A small network was shown many inputs. Here are its activations along a few directions, one row for each input.
Each table varies a few parts of the input and shows all the possible inputs, shuffled.
Descriptions start from the smaller parts, as in this example, which fits no table here: one of 5 places around a ring, together with either a single point or one of 11 places around a ring or (one of 3 separate values, together with one of 6 places along a line).
Shared parts are said once, and a part with two or three values counts as separate values.

Other details of the inputs shift rows strongly along two fixed directions, in all tables alike. That doesn't count.

Rows:
x1: [ -9 -32  32  36 -31  56  11  -9  -4 -35 -18   8   8]
x2: [ 14 -32 -54 -11 -17  54 -29  -8  22 -34  35  -4  26]
x3: [  9  17  19  -6  12 -25  12 -15  -9  28  -5 -20 -18]
x4: [-17 -22  32  39 -29  53  18  -7   3 -36 -17  29   8]
x5: [  7   1 -66 -27   9   4 -35  23  27 -18  32   7  17]
x6: [ -5   5  16  -4   7 -33  12   1 -24  32 -10  -8  -6]
x7: [ 18 -16 -66 -24   2   9 -39   4  13 -10  40  -7  24]
x8: [ -4  10  17  -2   9 -36  13  -2 -21  29  -9  -2  -6]
x9: [  9  11  19  -1  10 -30   6  -9 -18  26  -8 -18 -14]
x10: [-10 -18  33  37 -26  57  11  -6  12 -42 -20  15  -3]
x11: [ -8 -27  33  39 -30  55  12 -12   0 -38 -17  15   8]
x12: [-12  20  17  -4  12 -37  14   8 -11  24 -13   7 -11]
x13: [ -5  21  19  -2  13 -36  10   5  -9  22 -12  -1 -13]
x14: [  2  15 -94 -54  27 -40 -39  35  21  10  45  15  25]
x15: [  7 -14 -58  -9  -3  22 -33   5  25 -28  37  21  32]
x16: [ -4 -10  28  20 -18  42  15 -12  11 -25 -14   1  -9]
x17: [ 12  11  19  -8  10 -24  11 -17 -14  29  -5 -26 -17]
x18: [  7  17  20   0  13 -31   6  -7 -12  25  -7 -12 -16]
x19: [-10  22  18  -5  15 -34  11  16  -8  19 -18  -2 -14]
x20: [ -1  21  17 -13  14 -25  14   5  -3  22 -14 -18 -23]
Each input here is: one of 4 places along a line, together with one of 5 places along a line.
- Changing only the place on the line of 4 turns x15 into x3. The same change can be made to x1. Which row results? => x2
- Change only the place on the line of 4 in x11. List by row number the other rows that result. => x8, x9, x17

Rows:
x21: [  1  14  29  -3  19 -65  14 -12 -41  61 -12 -18  -7]
x22: [  7  18  28  -5  17 -57  13 -17 -39  62  -7 -26 -20]
x23: [ 12  33  33   0  26 -67   5  -2 -28  39 -18 -20 -22]
x24: [ 11 -28 -22   2 -20  51 -16 -24  16 -23  22  -9   8]
x25: [-11 -19  29  43 -28  62  13  -5   4 -43 -17  28  -1]
x26: [ 21  15 -85 -47  23 -18 -42   8  28   3  48  -3   6]
x27: [-38 -14  33  34 -28  49  25  12  15 -46 -24  48  12]
x28: [ 17  20  34   0  21 -66   5 -12 -33  48 -12 -30 -19]
x29: [-19 -11 -23  -2 -11  40 -11  36  27 -40  -4  13   8]
x30: [  9  -5  47  17 -13  32  30 -24   1 -10 -22 -21 -20]
x31: [ 10 -22 -23   2 -17  48 -13 -14  22 -28  18   0   3]
x32: [  1  39  36  -3  27 -68   5   8 -14  38 -20 -15 -24]
x33: [ -8 -18 -27  -1 -13  43 -12  26  14 -40  -1   8  11]
x34: [  9   8 -83 -34  23 -34 -40  21  13   5  43  21  31]
x35: [  9  21 -80 -48  25 -21 -41  18  41   2  45   2   4]
x36: [-21 -39  31  36 -39  56  22 -16 -10 -32 -14  26  24]
x37: [-16  38  30  -5  28 -70  17  17 -15  44 -23   5 -18]
x38: [-11  -6 -19  11 -10  36 -11  13  27 -33  10  31   9]
x39: [ -6  16  47  11  -3  22  28  -4  19 -14 -28  -8 -25]
x40: [  9 -18  49  33 -15  12   7 -27 -24   0 -17 -19  -1]
x41: [-17 -14 -22   7 -15  27   0  11  11 -35   8  42  27]
x42: [-10 -20  40  15 -16  23  18  -1 -24   2 -30 -24  -9]
x43: [ 19 -22 -19  -5 -15  51  -7 -25  19 -25  21 -20  13]
x44: [ 22   1 -88 -40  19 -30 -43   7   9  18  57   3  22]
x45: [  5  10  44  14  -4  24  28 -14   6 -13 -26 -14 -24]
x46: [ -9 -13  42  31 -13   7  21  -9 -20   1 -24  11   0]
x47: [ 14  -7 -89 -51  16 -19 -42  29  10   7  41 -13  21]
x48: [-10  21  27 -11  16 -70  27   0 -35  53 -15   0  -9]
- What is each input in this table made of? => one of 4 places along a line, together with either a single point or one of 6 places along a line
- Changing only the place on the line of 4 turns x34 into x46. The same change can be made to x23. Which row results? => x28
- Change only the place on the line of 6 in x22. List by row number the other rows that result. => x21, x24, x36, x40, x43
- Change only the place on the line of 4 in x48. List by row number the other rows that result. => x27, x36, x41
- Change only the place on the line of 6 in x39. List by row number the other rows that result. => x27, x32, x35, x37, x38
